Here are a small network's activations along a few directions, averaged over the inputs that share one value of a field.
Values that are neighbours, or in one group, have similar rows; names and order tell nothing.
In the rows, zero is written as 500.
Strong random noise was added to every row along 23 fixed directions; ignore it. To show where, here is one row again and again, with new noise each time:
213 436 404 746 236 372 575 503 551 695 384 534 452 244 673 371 499 473 454 760 464 347 507 428 344 508 743 573 250 534 315 456 561
478 485 201 395 589 445 503 414 790 826 368 299 441 517 279 768 520 352 274 416 491 572 611 456 709 479 461 345 313 362 723 525 739
653 401 415 606 607 519 468 177 403 727 580 111 575 499 487 427 357 610 493 577 749 645 678 535 537 580 351 596 619 623 542 556 418
816 211 508 183 346 559 453 576 473 643 318 591 547 592 665 384 471 420 544 475 247 517 609 181 618 473 481 381  33 454 451 364 486
633 538 347 285 300 454 451 469 563 655 496 572 255 585 427 583 391 493 350 375 420 475 607 355 600 331 435 368 276 413 611 593 535
360 212 516 560 386 462 438 505 548 523 494 422 145 540 341 389 429 803 645 628 502 667 299 925 857 374 581 676 902 428 444 276 317
703 692 274 580 425 486 711 436 493 479 601 503 663 601 664 375 578 401 614 110 443 538 586 279 514 518 488 524 509  93 552 705 462
209 529 457 679 746 596 482 364 507 371 527 525 494 414 411 640 481 417 454 434 466 830 470 794 407 374 671 678 524 374 773 501 341
509 348 573 656 437 380 554 561 758 659 456 333 345 351 443 522 512 470 552 826 493 462 579 538 141 411 270 240 762 452 483 549 736
299 516 512 292 502 399 604 520 457 263 598 372 740 534 272 735 727 408 576 678 722 522 472 489 645 491 312 312 266 705 582 535 542
299 475 624 386 421 633 408 506 537 473 423 654 520 487 601 251 462 741 510 570 319 368 304 576 476 430 720 617 361 497 426 392 353
589 475 675 398 360 478 428 582 456 491 394 391 473 366 603 590 523 454 450 576 339 457 444 490 295 521 563 634 495 662 523 446 662
577 241 549 631 495 528 294 549 249 485 553 551 521 580 556 505 777 528 457 814 386 493 548 428 290 519 450 379 558 460 408 405 512
438 299 576 581 610 709 486 499 427 517 600 539 349 314 539 380 288 428 668 763 402 602 762 448 271 352 615 467 514 458 491 558 480
419 504 422 497 783 313 353 597 536 539 406 516 476 387 647 633 402 464 255 139 224 219 485 565 151 557 280 666 436 558 452 694 600
588 504 545 387 519 575 487 505 499 584 503 371 319 505 508 491 237 471 718 514 574 352 722 622 454 116 404 666 606 476 647 619 382
505 492 379 414 508 336 375 628 538 660 488 398 674 535 655 520 564 487 328 438 372 377 421 635 489 487 433 608 391 541 573 532 522
327 534 629 690 361 595 525 271 119 549 431 210 493 313 540 567 752 726 211 578 469 631 660 421 369 770 608 638 270 234 430 692 474
 68 692 496 211 303 337 582 489 404 346 682 468 408 300 503 795 455 631 476 459 584 554 572 416 578 362 547 433 402 597 548 550 355
388 370 723 580 470 481 428 770 493 474 430 663 430 401 564 691 444 664 587 307 615 488 788 506 499 680 337 454 228 275 616 448 640
761 575 725 364 452 401 448 399 587 530 500 733 440 377 597 390 348 604 551 425 437 498 466 544 465 442 601 825 359 569 770 415 496
482 509 506 424 547 595 636 412 691 195 465 450 719 450 335 263 439 428 684 480 474 670 207 658 433 553 620 608 332 607 761 439 531
477 176 508  82 772 316 397 574 504 529 558 509 638 515 533 382 443 650 532 553 384 531 412 674 726 497 458 600 449 676 600 317 244
333 474 369 409 339 383 587 503 577 717 497 635 234 711 402 577 498 518 506 478 659 365 687 537 762 184 439 415 433 295 501 627 283
475 486 417 352 510 404 709 494 542 495 401 598 627 491 494 325 442 367 413 622 433 604 295 572 757 373 524 451 182 588 379 508 239


KASAL, 18 values:
tif: 378 637 746 274 364 293 747 340 495 443 587 706 444 641 424 565 725 594 377 322 590 596 416 535 659 604 589 645 558 504 503 706 295
mok: 488 749 653 581 546 633 444 313 678 591 623 334 420 419 393 610 369 720 511 615 647 700 629 643 527 281 257 335 594 352 674 605 496
gab: 480 630 329 630 806 687 509 551 393 527 411 395 538 575 438 556 378 423 395 476 609 436 562 573 539 384 357 310 672 345 370 576 337
vegen: 655 213 528 646 549 500 478 563 464 451 255 604 270 477 452 447 459 445 620 389 462 336 554 317 377 717 452 470 541 497 299 329 639
mevar: 571 808 259 564 227 672 406 271 391 386 598 348 652 715 407 393 621 340 466 683 552 478 265 544 397 241 766 643 460 676 699 514 434
gif: 371 774 365 455 405 524 707 493 392 420 554 348 655 465 477 510 691 370 398 621 594 368 698 202 171 504 545 213 412 327 598 752 499
magag: 356 505 420 508 146 386 494 583 690 419 382 741 300 531 563 499 462 475 525 156 391 532 393 460 235 590 837 584 453 412 749 312 527
kiv: 487 641 545 740 544 315 578 249 338 445 702 267 612 157 529 694 644 552 443 567 580 805 656 509 520 581 239 586 281 415 562 706 582
kuf: 390 420 250 578 486 628 331 482 581 587 724 516 590 633 499 400 581 409 468 559 440 381 647 226 164 626 552 216 361 564 505 644 738
muna: 617 356 108 869 707 205 593 551 634 578 579 525 664 438 553 363 539 128 644 325 489 381 638 480 275 632 377 617 378 385 645 643 711
ruzet: 496 581 644 266 140 419 583 770 499 437 538 486 416 643 560 545 481 548 489 333 543 627 541 632 595 500 515 476 510 420 670 572 386
sis: 549 361 568 350 666 428 489 515 319 439 639 644 541 375 539 211 606 631 577 721 363 298 580 355 349 619 707 610 539 463 552 464 419
bes: 410 392 532 350 352 549 572 399 686 438 572 602 501 764 320 144 436 550 543 451 603 683 337 747 600 556 630 585 333 636 689 596 314
sut: 554 219 574 568 341 552 358 549 602 490 287 809 528 570 551 314 625 565 620 554 456 459 377 405 518 669 698 509 160 523 510 101 592
dep: 410 822 583 425 413 566 441 487 477 383 587 295 870 542 559 749 730 557 464 400 633 544 600 417 316 505 333 289 250 370 799 588 543
lepu: 208 534 466 637 553 502 421 591 658 529 503 431 585 514 534 817 468 409 527 141 689 565 586 567 547 712 503 579 496 634 550 472 708
zabe: 369 509 372 417 506 406 632 495 404 397 481 305 450 687 416 576 610 390 555 403 562 403 507 664 497 275 357 585 662 450 496 714 263
dum: 434 319 519 330 763 597 486 356 632 425 289 552 549 687 334 552 731 504 780 439 493 351 505 476 569 302 461 504 462 264 644 289 339
Each value of KASAL is a pair of two hidden parts, and every pair occurs once (6 first parts, 3 second parts).
muna and gab share the first part; muna and sis share the second. Which value has the first part of sis and the second part of gab?
Answer: tif
lepu and kuf share the first part; lepu and gif share the second. Which value has the first part of gif and the second part of kuf?
Answer: ruzet
dep and dum share the first part; dep and mok share the second. Which value has the first part of mok and the second part of dum?
Answer: kiv

RAZU, 12 values:
sivi: 315 702 438 531 440 316 416 410 464 262 663 707 330 425 503 571 522 771 457 244 369 423 340 493 468 430 385 548 584 424 435 544 421
doget: 589 758 538 287 634 425 485 271 596 578 552 546 816 680 576 609 679 426 500 444 708 352 495 359 421 403 550 569 611 710 706 434 389
boze: 300 475 441 532 546 603 300 522 671 347 596 764 315 609 293 612 388 568 672 353 603 474 462 579 555 482 672 565 555 593 738 304 639
vado: 654 716 348 777 497 465 517 540 540 522 481 632 626 287 622 357 481 439 586 738 596 396 587 414 305 334 546 384 302 227 725 366 510
bolun: 455 456 511 565 242 589 340 401 440 580 596 644 509 550 632 475 590 496 435 599 299 596 388 393 547 436 621 510 331 633 282 460 536
lezi: 618 499 767 524 304 640 534 376 479 593 568 412 361 450 526 397 449 675 503 492 529 668 783 430 326 555 371 422 358 255 608 756 534
vevit: 511 575 671 576 717 796 384 703 323 348 465 464 633 562 588 533 478 493 416 328 359 510 485 718 409 534 446 637 532 379 478 675 501
ganu: 437 624 513 459 499 559 549 585 327 254 544 786 482 438 633 548 413 498 494 319 344 602 453 378 578 404 489 436 342 399 308 527 333
keked: 532 612 407 585 470 372 523 397 371 469 506 545 397 456 430 485 518 442 337 472 514 431 470 533 457 565 656 750 407 564 598 585 493
rur: 589 518 428 531 594 530 442 580 399 476 406 234 734 626 498 635 564 482 419 387 677 400 477 461 476 743 343 387 625 611 456 418 585
rol: 267 538 373 310 670 444 443 505 398 515 663 427 707 456 688 528 474 483 511 586 499 419 499 431 344 414 700 499 780 711 491 393 264
tamud: 478 687 626 270 543 618 727 623 783 638 353 351 682 475 664 573 402 422 675 498 540 659 473 592 686 247 669 436 887 337 625 309 346
The values of RAZU form 4 separate groups.
Which other values are in the same group as rur? Give them in the order they are listed.
Answer: bolun, rol
Which other values are in the same group as tamud? Give them in the order they are listed.
Answer: vevit, ganu
Which other values are in the same group as lezi? Give them in the order they are listed.
Answer: doget, vado

VOGA, 12 values:
nubi: 385 389 655 484 227 483 786 518 584 501 278 481 217 345 477 252 221 754 637 319 533 393 690 375 412 598 278 371  93 226 325 734 421
vufet: 606 615 515 641 909 671 364 469 461 454 369 516 519 325 442 814 277 410 592 596 652 520 663 480 566 252 351 472 533 532 580 265 519
geve: 632  30 257 630 510 560 283 600 283 659 340 338 555 693 686 488 419 480 565 219 573 651 826 430 421 737 504 528 361 303 697 236 355
kinuv: 173 659 520 498 270 708 129 298 583 756 661 375 630 458 802 453 441 858 374 401 283 624 323 638 700 461 847 831 398 653 474 393 493
kodek: 413 722 632 560 491 542 618 316 687 523 424 631 510 548 570 662 600 502 494 149 506 423 492 342 415 544 467 539 529 390 374 643 596
gom: 399 621 484 820 416 703 343 532 247 353 481 402 707 358 668 309 566 644 397 580 419 517 284 564 450 773 720 662 379 524 313 400 558
dis: 362 318 379 767 677 502 481 679 656 655 347 650 544 775 408 433 654 621 449 324 575 313 602 640 650 631 271 369 342  34 460 583 534
zizo: 520 618 414 463 229  18 719 175 236 438 719 349 386 382 401 716 618 643 569 387 842 577 609 436 967 581 344 824 364 629 525 632 415
sol: 447 311 576 486 879 523 374 381 436 483 715 743 750 475 297 187 656 642 569 922 674 363 505 616 576 685 673 655 273 628 747 401 511
setu: 510 406 689 542 591 427 454 386 401 625 913 779 511 279 577 337 552 622 592 754 414 404 657 289 647 738 710 708 478 687 271 590 729
garu: 433 682 392 590 550 527 753 530 599 550 332 311 635 538 531 526 564 301 395 342 521 443 453 410 520 609 448 364 564 433 233 672 538
gasul: 622 566 779 582 719 513 540 644 368 374 630 781 616 497 444 683 667 513 703 586 741 430 686 481 788 485 284 447 461 343 465 519 566
The values of VOGA form 4 separate groups.
Which other values are in the same group as kodek? Give them in the order they are listed.
Answer: sol, gasul
Which other values are in the same group as vufet? Give them in the order they are listed.
Answer: dis, zizo
Which other values are in the same group as setu? Give them in the order they are listed.
Answer: nubi, geve

TEZ, 25 values:
sozum: 629 369 235 547 369 526 556 578 421 441 462 682 322 790 359 388 491 449 431 252 548 704 430 544 683 650 744 518 638 314 643 399 374
zuga: 436 533 470 603 494 559 467 461 525 424 593 580 583 501 549 413 524 449 537 566 454 453 475 333 199 628 665 444 638 596 482 483 598
fop: 604 447 553 345 379 608 458 710 403 459 318 280 462 631 519 380 371 557 467 546 450 262 509 634 289 340 272 405 352 460 508 615 381
vaki: 628 603 648 459 543 698 476 727 518 531 557 505 784 449 530 528 472 520 360 647 617 830 529 551 596 687 553 180 421 372 734 376 594
kuzi: 348 549 563 526 566 420 551 488 667 593 518 404 694 584 613 324 640 706 547 489 431 294 395 642 323 467 383 545 710 296 460 616 409
sif: 471 511 528 676 392 571 520 227 390 300 318 573 357 567 465 625 518 445 554 327 442 854 303 640 742 245 513 698 331 426 384 368 150
dazim: 390 741 428 646 205 426 468 570 511 289 713 538 346 351 312 727 622 426 451 567 287 605 229 668 724 303 428 528 354 501 440 650 813
sokos: 649 638 528 252 489 550 527 607 665 450 323 493 264 695 413 618 367 525 624 265 462 422 430 619 742 118 311 459 704 332 560 454 347
tobeg: 674 531 341 481 544 484 434 561 602 374 797 494 664 419 469 212 443 505 738 463 380 488 411 582 621 499 446 612 357 480 675 570 716
rege: 734 533 887 301 375 611 481 612 277 283 454 443 710 627 588 539 643 463 439 509 539 626 449 555 353 604 367 484 436 625 588 543 431
ter: 321 474 339 164 264 413 358 426 521 457 815 355 466 559 474 699 569 589 602 368 459 525 555 358 657 439 531 544 436 720 608 557 647
zumi: 350 476 588 591 356 658 572 722 396 167 502 520 490 383 530 552 330 388 724 340 606 594 549 503 470 628 497 517 276 638 434 536 637
gemar: 413 378 301 517 283 367 643 673 567 644 575 586 425 495 673 514 618 302 785 593 566 431 698 213 625 455 779 405 712 393 403 296 531
kadel: 625 687 592 473 493 436 274 262 655 485 638 457 610 463 533 757 732 583 453 381 311 490 406 385 170 396 300 485 584 503 697 514 737
gisu: 399 591 382 477 648 403 559 478 548 644 727 447 360  94 533 361 167 625 325 634 383 766 536 622 620 567 788 583 599 476 613 530 428
luv: 706 485 384 610 311 286 577 862 330 454 553 556 655 693 540 449 552 131 652 642 823 223 560 607 544 467 480 598 462 770 586 498 520
vuv: 196 342 619 345 295 562 748 520 269 325 581 412 453 571 492 321 597 610 464 535 591 797 483 561 416 774 841 478 693 435 476 582 164
dize: 545 609 715 415 455 600 625 489 672 604 189 429 398 378 419 329 515 659 512 570 388 193 454 458 530 475 514 537 420 268 394 546 630
difi: 602 842 831 547 688 680 700 748 344 375 323 289 853 245 511 678 588 254 512 729 668 509 561 595 579 568 544 540 365 456 588 510 636
pasa: 683 503 715 402 618 683 378 358 338 516 400 423 368 475 395 503 488 484 390 568 409 300 753 377 156 517 453 651 287 528 653 732 637
koni: 935 624 586 465 762 522 373 655 528 669 741 321 655 495 406 313 451 714 325 757 540 581 520 833 662 468 194 386 748 290 779 666 580
tezam: 569 479 835 276 536 599 619 369 529 395 429 468 499 455 438 415 380 471 600 554 430 479 494 546 335 335 320 582 351 657 468 720 441
vup: 386 467 152 766 532 610 700 483 704 589 253 142 426 456 378 336 323 352 659 575 598 417 436 622 473 361 550 406 677 312 420 489 478
gem: 568 315 176 451 816 459 665 516 570 748 385 344 557 625 430 630 735 232 644 532 435 378 691 409 857 323 473 471 628 163 423 527 503
rik: 464 427 347  23 644 460 296 563 498 410 838 557 459 612 405 545 463 682 448 529 308 608 554 446 496 260 321 165 618 474 726 533 354
Each value of TEZ is a pair of two hidden parts, and every pair occurs once (5 first parts, 5 second parts).
tezam and koni share the first part; tezam and gem share the second. Which value has the first part of gem and the second part of koni?
Answer: ter
gisu and sokos share the first part; gisu and sif share the second. Which value has the first part of sif and the second part of sokos?
Answer: gemar
vaki and kadel share the first part; vaki and vuv share the second. Which value has the first part of vuv and the second part of kadel?
Answer: vup
rege and tobeg share the first part; rege and rik share the second. Which value has the first part of rik and the second part of tobeg?
Answer: pasa
